Each row below holds a small network's activations on one input, seen along a few directions.
In each table, some parts of the input vary, and every possible input appears once, in random order.
Descriptions start from the smaller parts, as in this example, which fits no table here: one of 3 separate values, together with either a single point or one of 11 places around a ring or (one of 5 places around a ring, together with one of 6 places along a line).
Shared parts are said once, and a part with two or three values counts as separate values.

Other details of the inputs vary at random and push rows far along three fixed directions, the same in every table; ignore that.

Rows:
x1: [ 14 -15 -10   4  -9  -5  13  -3  -3   7   1]
x2: [-10  -2  -9 -10   5   6   0   4   2   8  -6]
x3: [-12   1  -4  -3   5   8   1  14  -9  -2  -1]
x4: [ -2   3  27  10  -5 -10   1  -2  11   1  -3]
x5: [ -7   5  -3 -11   4   6   2   5 -10  -8  -3]
x6: [ -5   1  25   6  -1  -2   4 -11   8   3   9]
x7: [ -5   0  -4 -11   3  -2  -5  10   4   5 -18]
x8: [-8  1  0 -7  6 10 -1 12 -9 -4 -1]
x9: [ -9   3  -2 -13   6   3  -4  10  -3  -6   3]
x10: [ -3   6  -5 -13   2  -3  -8   9   6   2 -16]
x11: [-14  -4  -3  -9   9   3   6   9  -1  -1  -2]
x12: [-13   0   0  -4   7  -5   1  16   2  -4 -14]
x13: [ -7   4   1 -13   5  -6  -1  13   4  -8 -11]
x14: [ -3  32  -6  40  32 -10 -27 -22  19  -2  -7]
x15: [-29  21  21   2   5  15  -3  -5  -3   0  -6]
x16: [ 17 -12 -10   7 -10   0  10  -1  -6   5   0]
x17: [ -4   2  -7 -10   2  12  -2   1  -9   3 -10]
x18: [  1   9  17   2 -11  -1   1 -19   6   8   3]
x19: [ 20 -13  -8  -4  -6  -7   7  -3   5   4   6]
x20: [ 23  -8  -7   0 -12  -1   2   2  -4   4   7]
x21: [ -3   6  23   3  -4  -5   3 -11   9   1  11]
x22: [ -4   5  -8 -15   1   7  -9   6   0   4  -2]
x23: [ -2   6  23   8 -11 -11  -1  -3  14  -7  -1]
x24: [ 15 -15  -3   5  -4  -5  12   1 -11  -4   5]
x25: [-13  -2  -3  -6   6   5   0  13  -4   0   1]
x26: [ -6   6  -2 -10   4   7  -3  11  -8  -7   2]
x27: [-7  3 -8 -6  0 13 -4 10 -6  6 -6]
x28: [ 19 -10 -11   3 -14  -2   4  -6  -6  -2   2]
x29: [ -3   8  22   4  -6  -5   6 -14   3  -1   8]
x30: [ -3   9  22  10 -11   4  -3  -6   3  -5  11]
x31: [ -1   5  18  12 -12  -7  -2  -3  14  12  -8]
x32: [  9   6 -28  34  44 -12  -5 -13  -4  -9   5]
x33: [ 22 -13  -6   3 -10   3   4   4  -4   6   5]
x34: [ -1   3  20   4  -6   3  -1 -14  12  12   3]
x35: [ -2   4  17  10 -12   5  -3  -8   9  14   6]
x36: [ -9   2 -10 -14  -1   5  -2  -4  -3  -2  -8]
x37: [ -6   1 -11 -12  -1   7 -11   5   0   0  -2]
x38: [ 17 -16  -8   0  -7  -6  10  -6  -4   6   1]
x39: [ 18 -15 -11  -2  -9  -8   5  -5   4   1   6]
x40: [-10  -2  -2  -9   8   5  -3  11  -4  -2   1]
x41: [ 10 -17  -4   5  -5  -9  18   1  -6  -2   6]
x42: [ -2   6  -8 -14  -1  10  -2   0  -7   1  -8]
x43: [ 20 -10 -10   3 -14   0  -1   1  -3  -1   6]
x44: [ 15   7 -32  34  37  -7 -18 -10   1   3   5]
x45: [-11   0  -4 -11   3   4  -5   9  -3  -9   3]
x46: [ 11 -15  -5   0  -8 -11  13  -3  -5 -10   8]
x47: [-10   3  -6  -8   2   5  -1   4 -10 -13  -3]
x48: [ -5   3  22   5  -7  -3   2 -11  12  -4  10]
Each input here is: one of 2 separate values, together with one of 4 places along a line, together with either a single point or one of 5 places around a ring.
Changing only the choice among 2 separate values turns x43 into x30. The same change can be made to x16. Which row results?
> x15
Change only the place on the ring of 5 in x38. List by row number the other rows that result.
> x17, x33, x34, x44
Change only the choice among 2 separate values in x39. List by row number the other rows that result.
> x48
Change only the place on the ring of 5 in x35. List by row number the other rows that result.
> x1, x2, x16, x27

Rows:
x49: [ 3  0 -7 -6 -6 10 -3  1 -9 -4  5]
x50: [ -1  -6  -5 -12  -6  -2   3  -3   0   3  -8]
x51: [  2  -1  -2  -8  -8   1   3   4   2   1 -11]
x52: [ -1  -4   1 -12  -2   0   2   1   0  -7   5]
x53: [-13  25  14  11   1  14 -19 -18   7  12  -1]
x54: [-1 -6 -4 -8 -6 -3 -3  7  6  3 -4]
x55: [  0  -2   0  -6  -7  -1   4   3  -4 -10  -1]
x56: [ 2 -1  2 -6 -4 -2 -1 10 -3 -9 -1]
x57: [ 0 -5 -4 -4 -5 11  4  5 -9  7  4]
x58: [ 10   7 -49  24  50 -12 -15   5  -2 -17   4]
x59: [-3 -8 -2 -5 -3  0 11  9 -7 -1 -4]
x60: [ -2  -2   0 -12  -5  -1   6  -2  -5  -7   2]
x61: [-11  24  15   7  11   2 -12 -16  14  10  -1]
x62: [ -5 -11   0  -5   1   0   3  12  -1   0   0]
x63: [-13  26  22  11   4   3 -16  -9  12   7  -8]
x64: [-3 -5  7 -5 -3  1  5 12 -5  1 -5]
x65: [ 41 -22  17  40 -13 -22  17 -23  10   7  26]
x66: [ -3 -10  -4  -6   1   0  10   1  -7   0  -3]
Changing only one part turns x60 into x50. The same change can be made to x56. Which row results?
> x63
What is each input in this table made of?
> one of 3 separate values, together with either a single point or one of 5 places around a ring
Change only the choice among 3 separate values in x54. List by row number the other rows that result.
> x58, x62
Change only the place on the ring of 5 in x59. List by row number the other rows that result.
> x62, x64, x65, x66
